A small network was shown many inputs. Here are its activations along a few directions, one row for each input.
Each table varies a few parts of the input and shows all the possible inputs, shuffled.
Descriptions start from the smaller parts, as in this example, which fits no table here: one of 2 separate values, together with either a single point or one of 9 places around a ring or (one of 6 places along a line, together with one of 8 places around a ring).
Shared parts are said once, and a part with two or three values counts as separate values.
In the rows, 128 means zero.

Other details of the inputs vary at random and push rows far along two fixed directions, the same in every table; ignore that.

Rows:
x1: [146 145  67 124  64 135  95 138 175 100 129  72 157  90]
x2: [124 108 114 148  85 104  68 129 187 109 129  99 147  69]
x3: [160 129 168  95 185 114 206 133  38 173  92 132  24 115]
x4: [ 68 136 168 155 193 179 174  96 130 142 183 211 165 237]
x5: [121 105 107 144  84 106  78 141 178  95 133 103 146  61]
x6: [157 103 105 106  71  60  90 144 132 114  87  59  70  11]
x7: [ 94  97 158 135 182 169 175 128 115 132 178 241 187 228]
x8: [194 153 140  89 160 131 198 116  22 190  50  96  82 158]
x9: [ 97 124 151 150 208 168 172 125 123 119 185 235 170 227]
x10: [113 145  78 132 120 180 130 120 170  96 182 164 206 199]
x11: [ 98 124 117 132  82 108  83 130 177  78 158  86 117  71]
x12: [ 86  97 116 160  78 135  56 146 210  73 183 150 215 111]
x13: [125 115 157 131 187 134 183 109  86 177 115 190 122 184]
x14: [107 153  88 146 117 175 116 105 173 117 170 162 209 208]
x15: [194 148  98 105  60 100  85 136 122 122  63   8 107  44]
x16: [ 73 141 144 167 149 157  94 108 175 104 191 187 179 177]
x17: [153 146 103 110 122 152 133 128 110 105 125 111 164 155]
x18: [127 126 121 154  95 100  61 137 186 101 137  95 137  70]
x19: [123  99 129 139  72 103  64 141 177 114 132 103 154  73]
x20: [151 103 129 110  56  53  71 141 127 141  77  59  83  22]
x21: [ 82 132 113 175  98 117  35 122 218  73 183 148 196 123]
x22: [181 150 111  77 153 130 213 125  38 195  63 111  58 158]
x23: [163 147 132 114 177 182 201 128  67 149 108 145 156 201]
x24: [ 80 132 140 166 153 173 112 129 175  90 197 183 180 163]
x25: [ 81 134 125 175 100 147  43 123 225  72 195 134 187 113]
x26: [114 129 176 133 190 161 200 112  98 170 136 158 104 182]
x27: [150 153 127 105 174 168 184 118  59 149 104 152 145 216]
x28: [ 92 124 131 170 155 158 112 136 177  91 187 187 193 167]
x29: [109 103 139 122 120 112 115 136 123 130 128 159 138 135]
x30: [145 111 106 108  70  55  77 139 131 122  76  62  68  20]
x31: [150 125 172 103 178 126 226 132  47 184  87 109  33 117]
x32: [125 131 121 107  69  66  87 134 133 115  93  36  46  23]
x33: [140 136 144 106 130  89 129 134  87 144  90  95  39  71]
x34: [160 129 160 100 187  94 194 136  38 183  70 139  34 128]
x35: [198 147 124  90 156 141 221 123  52 208  62 100  68 150]
Description of these inputs: one of 5 places around a ring, together with either one of 2 separate values or one of 5 places along a line.
Changing only the place on the ring of 5 turns x6 into x5. The same change can be made to x17. Which row results?
> x23
Change only the choice among 2 separate values in x15. List by row number the other rows that result.
> x35

Rows:
x36: [104 153 116 149 115 170 104 120 167  92 165 117 187 159]
x37: [126 125 173 133 120  56  94 130 121 139  94  64  17   8]
x38: [107 111 115 143  78 132  77 147 189  74 161 101 164  80]
x39: [ 96 104 150 156 166 173 134 133 152 112 189 225 212 200]
x40: [172 107 132 109 148 114 173 156  85 136  94 114  87  90]
x41: [ 81 125 119 150 163 185 163 127 165 111 203 213 186 209]
x42: [147 163 126 109 173 159 206 111  77 176 110 141  86 187]
x43: [ 75 132 101 132 156 176 152 120 152 105 197 220 180 224]
x44: [ 53 126 166 169 145 101  59 108 174 104 173 178 137 140]
x45: [ 80 117 124 145 160 184 168 121 158 104 201 203 193 212]
x46: [ 91 139 137 169 165 187 139 102 171 144 179 202 201 222]
x47: [113 124 188 136 162  78 126 119  95 159 104 124  35  82]
x48: [112 113 127 147 127 156 111 146 169  86 180 161 183 141]
x49: [164 136 169 123 185 149 186 121  66 186  98 152 116 175]
x50: [152 144 164 120 183 168 206 120  68 175 104 129 107 178]
x51: [157 137 162 114 176 125 166 115  56 193  85 166 118 194]
x52: [130 134 110 150  64 106  26 127 185  97 132  91 177  87]
x53: [106  99 108 144  69 115  75 137 205  88 159 100 160  68]
x54: [170 161 116  90 134 122 149 126  65 146  88  93  82 133]
x55: [141 161 134  98 169 157 190 111  54 159 101 133 103 195]
x56: [152  96 153 117 185 122 188 139  60 165  97 188 117 162]
x57: [100 155  95 139 107 161 110 105 174  94 167 124 176 168]
x58: [127 128 174 135 129  70 107 134 124 135 102  63  19  16]
x59: [117 133 118 152  65 123  44 123 192  96 133  74 175  80]
x60: [ 84 140 129 160 156 163 119  95 161 151 165 216 203 241]
x61: [102 149 105 149 116 166 117 109 178 101 172 125 181 165]
x62: [104 105 105 148  73 110  68 138 204 102 158 122 156  74]
x63: [154 126 104  76  77  79 119 148  85 119  78  53  54  46]
x64: [169 134 155 127 197 156 201 126  68 173  94 147 120 172]
x65: [145 137 153 127 177 141 188 106  79 208  96 164 101 188]
x66: [141 115 148 115 180 149 219 136  87 177 124 165  85 158]
x67: [172 100 138 112 147 108 166 154  86 145  87 116  90  83]
x68: [173 136 138 112  94 101 119 134 106 154  65  30  74  46]
x69: [121 121 100 135  78 122  70 154 180  65 165 106 162  79]
x70: [101 151 182 126 209 131 190 116  73 143 137 163  43 156]
x71: [135 149  80 145  77 127  58 136 186  64 142  71 174  83]
x72: [ 88 105 113 143 105 112  86 126 176 123 157 181 171 149]
x73: [163 138 134 113 131 127 171 119 100 166  91  74  78 108]
x74: [130 154  94 143  73 133  53 135 187  73 154  75 171  91]
x75: [115 144 173 130 167 101 152 128  97 134 124 105  27  82]
x76: [118 161 103 139 114 161  92 123 162  84 166 131 186 164]
x77: [147 103 136 110 126  92 154 135  95 178  89 130  71  97]
x78: [164 156 126 107 185 155 198 123  58 149  99 141 112 185]
x79: [122  97 106 148  86 108  61 149 186  76 146 125 179  73]
x80: [139 156 123  96 172 153 206 100  62 169 107 141  95 204]
x81: [105 101 122 144  73 115  62 142 185  88 149 110 169  74]
x82: [147 126 130  91 130 120 172 143  73 135  99 107  77 109]
x83: [ 52 151 139 152 149 131  85 110 167  71 195 163 124 148]
x84: [168 122 112  92 138 108 169 151  71 123  91 114  80  99]
x85: [131 131 104 156  86 121  50 129 189  88 134  98 188  90]
x86: [136 131 128  99 172 145 217 132  75 164 122 168  80 170]
x87: [121 126  88 124  65 114  60 151 177  57 159 101 155  76]
x88: [ 99 164  82 134 108 156  99 107 172 103 165 136 163 172]
x89: [187 128 120 113  97  72 100 134  95 152  48  55  84  51]
x90: [141 123 107  81 120 103 172 130  79 141 100 109  65 112]
x91: [164 147 129 118 135 130 168 125 106 175  94  85  70 108]
x92: [162  95 128 101  79  67 125 141 115 153  75  58  57  20]
x93: [106 135 114 144  66 106  32 115 179 105 124  99 182 114]
x94: [ 77 123 115 136 155 181 164 117 153  98 197 209 190 220]
x95: [116 128  79 115  62 107  51 147 171  55 157 105 154  83]
x96: [127 157  66 128  77 122  52 127 171  61 138  88 172 109]
x97: [166 145 158 120 184 163 195 127  72 170 110 137 111 174]
x98: [148 103 163 105 175 112 175 135  53 180  98 192 110 174]
x99: [117 156  80 146  65 130  64 125 205  91 154  71 150  86]
x100: [113 141 128 164 179 197 146 120 154 104 176 188 217 219]
x101: [152 106 136 104 131 114 183 138  98 155 103 101  70  92]
x102: [186 130 113 104  84  52  82 132  94 152  38  51  80  47]
x103: [ 84  97 119 140 107 115  93 118 171 115 158 179 184 159]
x104: [153 100 134  95  82  56 101 143  90 153  61  79  72  50]
x105: [ 87 129 139 163 157 175 133  92 159 140 169 200 211 233]
x106: [105 120 101 135  69 126  73 148 184  66 161  92 161  76]
x107: [ 88 134 149 164 157 181 119 102 150 130 164 195 220 229]
x108: [151 141 153 128 182 158 203 115  90 198 107 145  96 172]
x109: [ 76 136 146 170 104 103  48 129 207  67 177  92 105  49]
x110: [107 124  84 124 121 138 104 140 150  64 165 167 181 153]
x111: [177  99 132 100  81  57  97 155  95 145  67  71  65  24]
x112: [110 140 149 165 172 195 134 117 155 122 180 191 216 217]
x113: [148  97 151 109 187 111 184 136  52 171  91 200 119 178]
x114: [107 108 102 148  71 116  70 143 211  95 161 108 151  65]
x115: [ 99 107 150 157 172 183 144 137 154 109 193 218 209 201]
x116: [146 130 159 124 174 147 197 104  83 193 101 144 110 175]
x117: [157  99 139 103  86  70 111 146  95 150  68  73  71  42]
x118: [161 132 144 118 136 126 170 116 100 176  87  85  85 111]
x119: [140 105 173 116 184 152 211 138  68 172 112 162 105 159]
x120: [181 115 103  96  95  78 129 163  98 113  77  54  64  23]
x121: [111 159  93 135  70 140  63 123 179  73 147  76 168 110]
x122: [139 131 152 115 166 123 178  97  73 200  86 157 111 194]
x123: [155  94 127 102  82  62 120 136 107 157  73  75  64  41]
Changing only one part turns x55 into x107. The same change can be made to x63. Which row results?
> x117
Changing only one part turns x57 into x105. The same change can be made to x78. Which row results?
> x89
What is each input in this table made of?
> one of 8 places along a line, together with either a single point or (one of 2 separate values, together with one of 5 places along a line)
Change only the choice among 2 separate values in x76. List by row number the other rows that result.
> x87
Change only the place on the line of 5 in x54. List by row number the other rows that result.
> x55, x80, x88, x96
Change only the place on the line of 5 in x92. List by row number the other rows that result.
> x39, x62, x79, x81
Which other rows agree with x50 in the place on the line of 8? List them by row number.
> x38, x40, x48, x66, x73, x91, x97, x100, x101, x109

Rows:
x124: [129 122 134 138 102  96  87 125 150 132 117  99 108  80]
x125: [133 137  95 126  84 130  99 136 159  91 131  84 133  86]
x126: [135 144 151 130 189 174 186 111  91 170 128 174 142 220]
x127: [107 134 112 136 158 185 160 127 150 108 186 183 189 204]
x128: [107 113 156 141 169 148 158 126 121 148 143 203 153 186]
x129: [120 146 131 134 168 177 171 120 120 126 153 166 160 197]
x130: [131 101 127 124  89  88  92 148 142 116 117 102 119  71]
x131: [189 131 136  90 139  99 186 126  44 199  42  83  52 100]
x132: [158 144 129 108 125 125 147 124  97 143  98  81  92 109]
x133: [111 128 116 144 132 164 121 123 151 121 159 178 203 190]
x134: [146 117 127 110 140 140 159 134  96 147 109 144 141 159]
x135: [140 134 103 133  73 107  73 121 164 112 113  71 141  87]
x136: [124 151 116 143 118 143 106 122 152 115 141 114 160 140]
x137: [150 104 160 114 182 122 190 140  68 162 108 178 101 151]
x138: [ 98 115 128 151 105 119  80 120 176 111 149 140 162 114]
x139: [103 130 104 121  81  81  62 128 155  90 135  98 102  77]
x140: [201 114 130  80 143 100 188 145  35 177  45  95  57  92]
x141: [ 78 116 120 154 135 157 114 133 188  81 200 176 182 155]
x142: [133 132 169 121 181 136 182 121  79 165 120 145  84 148]
x143: [105 128 144 143 148 145 134 127 140 117 163 152 133 144]
x144: [138 132 151 127 134 100 134 128 103 150  97  93  74  85]
x145: [118 121 115 137  84 105  85 141 166  90 142  87 109  55]
x146: [104 151  87 124  95 124  84 119 158  87 151 128 157 145]
x147: [115 127 132 143  97 107  71 125 170 114 125  98 119  80]
Changing only one part turns x145 into x125. The same change can be made to x137. Which row results?
> x140
What is each input in this table made of?
> one of 2 separate values, together with either a single point or one of 11 places along a line
Change only the choice among 2 separate values in x131. List by row number the other rows that result.
> x138
Change only the choice among 2 separate values in x128. List by row number the other rows that result.
> x133
